A small network was shown many inputs. Here are its activations along a few directions, one row for each input.
In each table, some parts of the input vary, and every possible input appears once, in random order.
A made-up example of a description, with smaller parts first: one of 8 places around a ring, together with either a single point or one of 9 places along a line or (one of 3 separate values, together with one of 6 places along a line).
Shared parts are said once, and a part with two or three values counts as separate values.

Other details of the inputs vary at random and push rows far along three fixed directions, the same in every table; ignore that.
To show where, the next rows are all for the same input, with only those details redrawn:
[-32  43   5 -27 -26   1  66  -5   4 -11 -26]
[-27  -7  -9  22  38  -1  21   9  -1 -14 -73]
[ 77  30  40  17 -73  54  21  19 -22 -48  54]
[ 55  55  84  -3 -53  18  51  40 -31 -40  -9]

Rows:
R1: [ 44 -24  72  31  40 -23 -37  28 -20  18 -40]
R2: [-21 -20 -38 -26 -32  10  13 -17  12 -16  78]
R3: [-32  43   5 -27 -26   1  66  -5   4 -11 -26]
R4: [-14  21 -56 -14 -60  22   9 -20  -4 -15  32]
R5: [ 65 -65 -16  15 -13  31 -81  10  -8 -28  53]
R6: [ 42  -9  35  44   0  40  -8  36 -22 -47 -18]
R7: [-35 -45 -21  -4  29 -11 -27 -10  10  19  -6]
R8: [-35  32  24 -29  -6 -33  48 -12  11  34  12]
R9: [-13  -6 -37 -17 -31   6  18 -26  16  13  81]
R10: [ -6  -6  20  -5  48 -41 -32 -10   7  53 -54]
R11: [-28  21   2 -59 -14 -29  19   7  12  -3   2]
R12: [-21 -41 -75  60  41  36 -24 -34  21  -5 -15]
R13: [-23  -9 -30 -17 -32  14  13 -21  15   5  83]
R14: [-34 -29  -1  16  70 -42 -25 -24  12  55 -52]
R15: [-21  36   5 -51 -11 -34  23   0  16  25   2]
R16: [ 64  14  39  -5 -45  28 -10  23 -17 -19  90]
R17: [ 48 -26  44   4   5   0 -53  32 -16  -2  -4]
R18: [ 36   4  34  52  17   1 -31  36 -36 -19 -66]
R19: [-17  37 -46   1 -46  16   7 -43   2   9  29]
R20: [-10 -52 -85  18  21  23 -64 -23  30   8  55]
R21: [ 35 -14  13  24 -15  18 -30  44 -38 -60 -29]
R22: [ 59 -17  92  14  19 -24 -23  50 -34   0 -36]
R23: [-37 -31 -46  11  24  19   6  -1   6 -39 -37]
R24: [-20  20   8 -64 -23 -32  12 -10  10  33  -3]
R25: [-14 -42 -66  43  71  -4 -47 -38  23  41  20]
R26: [ 75  35  38   6 -37  11 -24  -3  -1  16  74]
R27: [  0 -41 -87  29  26  17 -65 -40  37  28  56]
R28: [-29 -29 -12  -4  61 -39 -40 -11  16  48 -64]
R29: [-22   9   2  38  46  -4  16 -13   4   8 -70]
R30: [-28  43  16 -38   3 -32  37 -11  11  37  10]
R31: [ 43 -30  83   1  19 -21 -23  54 -34 -26 -39]
R32: [-45  44  -2 -34 -40  -5  34   7 -12 -13 -28]
R33: [-25  33  10 -48  -3 -31  39   0   5  23  11]
R34: [-15 -10 -44 -36 -23  10   3 -16  12 -13  72]
R35: [ 77 -37   7  73   7  30 -53  -8  -7   7  82]
Q: The inputs of R12 and R6 match in every part but one. If R28 is changed in the same way as R12 into R6, which row does it become?
A: R17
Q: Describe the family of inputs behind these rows.
A: one of 5 places along a line, together with either one of 2 separate values or one of 5 places around a ring
Q: Change only the choice among 2 separate values in R29. List by row number the other rows that result.
A: R19
Q: Start at R31 and move only the place on the line of 5, one step at a time. The first step leads to R7. Which rows follow, in order?
A: R22, R1, R14
